These are the activations of a small neural network, seen along a few directions. Each row is one input.
Each table varies a few parts of the input and shows all the possible inputs, shuffled.
Descriptions start from the smaller parts, as in this example, which fits no table here: one of 8 places around a ring, together with either a single point or one of 11 places along a line or (one of 2 separate values, together with one of 6 places along a line).
Shared parts are said once, and a part with two or three values counts as separate values.
(in the rows, 128 means zero)

Rows:
R1: [129 145 105 124 103 156 141 123 133 167 127]
R2: [104 120 108 152  75 175 153 103 139 151 107]
R3: [ 79 142 150 189 123  34  75 134 131  68 181]
R4: [128 131 131 110 100 137 161 127 126 150  95]
R5: [155 134 147  99 147 158 122 127 100 134 149]
R6: [103 153 125 137  65 164 158 108  93 149 118]
R7: [168 116 153 117 155 135 148 122 147 161 136]
R8: [156 128 150  95 164 136 151 142 147 146 109]
R9: [173  95 122 104 190 153 105 120 144 128 118]
R10: [ 89 128 118 181 127  22  96 177 146  69 150]
R11: [ 93 117 111 205 120  41  69 154 152  74 172]
R12: [155 124 145  95 193 150 124 107  95 113 144]
R13: [124 164 121 116 100 162 120 115 100 156 122]
R14: [175 102 130  68 174 135 142 130 140 102 115]
R15: [ 88 120 104 131  83 163 153 132 128 152  77]
Question: Changing only one part turns R4 into R13. The same change can be made to R8. Which row results?
Answer: R5
Question: What do these inputs look like to the network?
Answer: one of 3 separate values, together with either a single point or one of 4 places along a line
Question: Which other rows agree with R11 in the choice among 3 separate values? List them by row number.
Answer: R1, R2, R7, R9

Rows:
R16: [ 79 136 111 171 101  74 115 160 158 113 122]
R17: [133 132 122  98 119 175 193 124 127 185  82]
R18: [209 105 149  63 251 152 141 127 119 138 154]
R19: [101 134 130 165 105  78  73 140 116  84 137]
R20: [ 79 140 122 164 107  83  94 162 125 105 133]
R21: [167 139 132 105 105 190 159  90 113 166 118]
R22: [157 135 151  82 116 182 157  99 102 155 107]
R23: [136 114 111 103 101 185 171  92 125 179  95]
R24: [138 130 143 107 128 192 176 110 104 149  82]
R25: [ 97 154 122 169  93  91  84 130 141 110 172]
R26: [165  97 138 135 224  49  76 167 146  41 189]
R27: [ 76 120 106 174  86  87  99 136 159 110 145]
Question: Changing only one part turns R23 into R27. The same change can be made to R24. Which row results?
Answer: R20
Question: What do these inputs look like to the network?
Answer: one of 2 separate values, together with either a single point or one of 5 places around a ring
Question: Change only the choice among 2 separate values in R19. List by row number the other rows that result.
Answer: R22

Rows:
R28: [113 166 142 127  35 190 125  69  71 151 117]
R29: [ 94  77 138 106 196  90 181 198 133  98  94]
R30: [ 41 144 105 185  64  87 147 185 139 128  82]
R31: [ 60 173 124 194  79  57  76 151 118  80 151]
R32: [146 111  96 164 167  48  77 138 188 124 177]
R33: [196 135 179  68 170 200 169 108  65 126 123]
R34: [ 73 152 108 156  38 176 189 133 114 160  72]
R35: [106  65  69 147 150  78 157 153 209 162 127]
R36: [187 139 123 118 147 104  58  60 150 147 184]
R37: [138 118 146 120 205  78  95 196 117  42 150]
R38: [121 199 129 154  51 121  51  94  75  91 156]
R39: [139 105 146  76 170 192 205 160 120 134  67]
R40: [190 115 119  88 112 193 125  52 155 189 140]
R41: [139  85  99 120 130 176 194 113 190 205 118]
R42: [176 137 198  98 206 130  70 109  76  83 163]
Question: Changing only one part turns R37 into R39. The same change can be made to R31. Which row results?
Answer: R34
Question: What do these inputs look like to the network?
Answer: one of 3 separate values, together with one of 5 places around a ring
Question: Change only the choice among 3 separate values in R42. List by row number the other rows that result.
Answer: R36, R38

Rows:
R43: [161 112 125 113 158 151 164  95 168 241 124]
R44: [181 142 174  42 178 219 163 119  57 165 102]
R45: [149 135 119 161 111 111  83 100 107 107 164]
R46: [108 101 117 130 147 106 109 131 153  82 160]
R47: [160 117 111 130 159 108  96 132 155  68 167]
R48: [ 95 163 158 163  97  96 131 137 110 129 130]
R49: [ 95 123 129 154 100 107  90  99 112 121 149]
R50: [101 124 150 139 146 117 129 186 147  97 139]
R51: [116 130 110 128 142  70 135 175 154 102 106]
R52: [133  98 115  91  70 239 200  90 127 157  68]
R53: [108 164 102 156 101  83 108 145 119 138 101]
Question: What do these inputs look like to the network?
Answer: either one of 3 separate values or (one of 2 separate values, together with one of 4 places along a line)
Question: Start at R51 and move only the place on the line of 4, one step at a time. The first step leads to R50. Which rows follow, in order?
Answer: R46, R47
